These are the activations of a small neural network, seen along a few directions. Each row is one input.
In each table, some parts of the input vary, and every possible input appears once, in random order.
A made-up example of a description, with smaller parts first: ring(5) and (point or ring(11) or (values(2) and line(6))).
Shared parts are said once, and a part with two or three values counts as separate values.
In the rows, zero is written as 128.

Other details of the inputs shift rows strongly along two fixed directions, in all tables alike. That doesn't count.

A family of inputs:
row 1: [135 124 125  81 140 107  79 113 132 165 115]
row 2: [102 147 160  98  88 162 106 241 132 164 149]
row 3: [ 84 126 151 164 109 187 179 194 136  88 141]
row 4: [197 141 125 189 202  40 115  29 100  79  91]
row 5: [126 145 102  84 147 105  92 113 135 152 122]
row 6: [149 134 152  78 126 119 128 109 135 162 132]
row 7: [189 118  99  84 145  87 104  80 107 153 140]
row 8: [123 149 165  70 112 156 102 173 133 162 168]
row 9: [108 155 124  81 113 130 102 199 153 147 150]
row 10: [137  97  96 164 141  69 112  14 142  93  95]
row 11: [179 120  96  96 114  89 103 126 110 139 119]
row 12: [101 109 133 199 150 148 155  99 118 123 142]
row 13: [126 125 132  85 116 107  85 156 149 153 130]
row 14: [114 117 140 178 136 174 183 120 133 110 108]
row 15: [ 96 124 140 180 133 186 155 137 127 103 131]
row 16: [145 139 148  76  93 113 116 151 139 155 111]
row 17: [136 121 115 173 135 200 172 184 111 111 144]
row 18: [ 91 124 139 177 107 155 173 150 113  93 122]
row 19: [127 148 114  87 146  97  99 104 130 160 150]
row 20: [126 150 104  86 116  80  86 125 131 152 122]
row 21: [ 96 123 150 168 135 168 178 125 113 105 149]
row 22: [142 135 151  66 101 126 119 167 159 148 122]
row 23: [106 117 125 196 113 133 145  99 122  94 116]
row 24: [168  95  78 166 144  91 139  71 122  96 112]
row 25: [ 96 118 134 173 140 171 174 121 116  93 117]
Each input here is: point or (line(4) and (point or line(5))).
Which other rows does row 24 become when the line(4) part takes its other values? List them by row number. -> row 7, row 11, row 17
Which other rows does row 18 become when the line(5) part takes its other values? List them by row number. -> row 2, row 16, row 20, row 23

A family of inputs:
row 26: [135 111  79 175 148 111 131 104 115 101 108]
row 27: [140 108 140 159 135 130 150  72 120 118 101]
row 28: [151  94  92 164 122 112 148  90 129 108 118]
row 29: [151 117  91 134 145  81 120  69 103 126 124]
row 30: [172 137 115  30 109  86  55 168 123 180 146]
row 31: [172 140 122   8  99  99  89 154 132 173 138]
row 32: [ 61 150 141 136 111 161 118 182 146 140 154]
row 33: [149 132 126 140 146  69 129  63 120 108 107]
row 34: [132 129  94 186 155 103 126 104 125  91 107]
row 35: [119 140 167 130  94 176 165 192 120 115 135]
row 36: [161 172 135  29 121  86  66 163 123 167 146]
row 37: [ 80 105  91 166 130 115 125  72 131 128 124]
row 38: [167 141 138  14  96  89  68 163 141 155  97]
row 39: [ 72 122 127 112  88 179 145 176 155 144 145]
row 40: [158 118 121 150 139  63 113  69 131 110 104]
row 41: [115 149 178 144 132 180 151 200 132 137 148]
row 42: [145 113 141 114 145 108 130  41 121 120 105]
row 43: [109 142 170 154 152 170 162 146 130 113 147]
row 44: [157 144 133  12 143 111  68 136 121 187 154]
row 45: [ 60 132 152 169 114 150 146 141 152 115 128]
row 46: [121 135 140 133 134 185 139 194 114 155 162]
row 47: [137 102 111 145 153 138 161  57 124 116 129]
row 48: [127 134 126 159 175 122 132  68 117 115 135]
row 49: [159 101  75 126 132  86 124  75 135 111  92]
row 50: [157 124  99 152 145  67  98  73 121 117 119]
row 51: [121 116 153 176  98 165 167 167 124  99 124]
row 52: [ 61 127 161 127  80 176 143 173 150 131 125]
row 53: [125 125 143 129 118 198 165 188 130 145 151]
row 54: [113 136 139 183 131 150 156 179 138  90 117]
row 55: [112 143 142 184 152 173 151 160 118 124 149]
What is each input in this table made of? -> ring(5) and (point or line(5))
The inputs of row 34 and row 26 match in every part but the ring(5) part. If row 32 is changed in the same way as row 34 into row 26, which row does it become? -> row 37
Which other rows does row 47 become when the ring(5) part takes its other values? List them by row number. -> row 42, row 43, row 44, row 48
Start at row 36 and move only the ring(5) part, one step at a time. The first step leads to row 33. Which rows follow, in order? -> row 35, row 31, row 29

A family of inputs:
row 56: [155 105  87 194 175  65 141   5 119  72  94]
row 57: [109 128 132  83  99 125 107 158 129 162 138]
row 58: [150 125 110 147 152 112 134 117 129 120 113]
row 59: [118 138 129 102 184  69  72   9 128 166 132]
row 60: [161 133 107  74 128  84  95 124 118 150 139]
row 61: [175 133 142  65 135 113 113 121 124 154 133]
row 62: [ 81 104 104 214 126 143 180  91 123  91 129]
row 63: [103 101 124 216 133 123 158  72 140  91 104]
row 64: [122 129 153 101 105 126  97 150 139 143 117]
row 65: [148 143 136  62 109 126  98 201 117 170 155]
row 66: [153 153 148  83 113 116 100 176 111 148 132]
row 67: [141  99  80 206 169 104 157  52 113  96  99]
row 68: [ 95 127 130 157 125 159 153 156 146 120 121]
row 69: [142 108 120 204 144 128 150 111 125 101 122]
row 70: [149 145 127 110 140 123 120 156 134 132 119]
row 71: [166 127 101 116 142  65 108  73 122 123 122]
row 72: [158 122 134 145 135 111 112 118 118 119 112]
row 73: [ 98 113  98 182 123 130 153  77 130 103 125]
row 74: [138 132 125  69 112  61  83  82 138 154 109]
row 75: [ 84 143 158 147 112 193 155 210 138 121 126]
row 76: [155 152 138  46 123 122  89 194 133 150 149]
row 77: [175 125 106  98 138  54  92  75 119 142 113]
row 78: [114 125 122  60 114 116  94 144 139 151 135]
row 79: [136 131 131  52  98 117  70 148 148 175 130]
row 80: [ 88 112 155 207 130 188 206 117 131  91 128]
row 81: [132 160 160  88 118 169 118 233 122 127 151]
row 82: [119 120 121 125 116  95 117  92 135 135 117]
row 83: [108 106  89 182 143 124 145  61 136 109  98]
row 84: [115 122 143 212 136 225 210 169 109  99 156]
row 85: [166 139 114 100 137  66 106  89 125 124 123]
row 86: [174 143 124  71 126  63  85 108 122 149 120]
row 87: [125 145 142  37 111 104  81 151 152 150 130]
row 88: [144 139 139 106 112 166 110 209 129 153 152]
row 89: [161 129 143 121 143 124 145 101 122 123 126]
row 90: [102 136 138 134 109 130 133 133 130 116 124]
row 91: [119 130 170 197 135 211 199 177 105  94 145]
row 92: [190 125 117  77 139  46  68  73 134 147 103]
row 93: [138 132 157  60 116 120 107 106 130 151 116]
row 94: [ 92 135 135 134  96 172 140 179 132 139 147]
row 95: [ 71 123 137 193 122 189 180 171 139  90 142]
row 96: [133 147 134 139 197 108 101  65 112 150 153]
row 97: [119 143 127  40 104 134  82 169 144 160 141]
row 98: [108 107 100 186 133  93 151  43 134  95 112]
row 99: [ 91  98 127 233 127 155 174 108 139  91 118]
row 100: [125 129 142  74 111 155 125 132 136 157 137]
row 101: [109 125 159 118 115 171 157 148 138 135 139]
row 102: [140 156 135  75 118 175 112 233 133 160 151]
row 103: [183 125  94 106 151  24  89  15 109 117  93]
row 104: [118 131 132 206 146 172 174 163 114  91 117]
row 105: [122 125 120 151 138 157 148 170 117 111 148]
row 106: [165 139 148  33 121 139 107 177 119 176 153]
row 107: [ 95 113 125 185 135 137 151  91 124  83 108]
row 108: [ 74 159 171 131  86 201 163 247 147 123 167]
row 109: [108 107 102 201 151 105 157  41 141  89  85]
row 110: [167 126  99 106 133  83  96  87 113 145 121]
row 111: [149 122 130 112 123 132 109 171 124 149 140]
row 112: [120 103 116 127 119 106 108  96 136 142 115]
row 113: [113 107 114 190 132  87 139  36 117  98  91]
row 114: [112 134 127  66 112 136 104 175 143 164 129]
row 115: [ 98 125 156 114 109 191 160 175 130 144 150]
row 116: [101 132 121 226 127 201 197 183 114  88 161]
row 117: [115 142 134 142 124 198 151 222 122 117 163]
What is each input in this table made of? -> values(2) and (point or (line(5) and (point or ring(5))))
The inputs of row 103 and row 90 match in every part but the values(2) part. If row 96 is changed in the same way as row 103 into row 90, which row does it become? -> row 59
Which other rows does row 98 become when the ring(5) part takes its other values? List them by row number. -> row 68, row 82, row 95, row 99
Which other rows does row 88 become when the line(5) part takes its other values? List them by row number. -> row 69, row 72, row 92, row 111
Which other rows does row 91 become when the values(2) part takes its other values? List them by row number. -> row 93
Start at row 107 and move only the ring(5) part, one step at a time. The first step leads to row 90. Which rows follow, in order? -> row 113, row 64, row 75
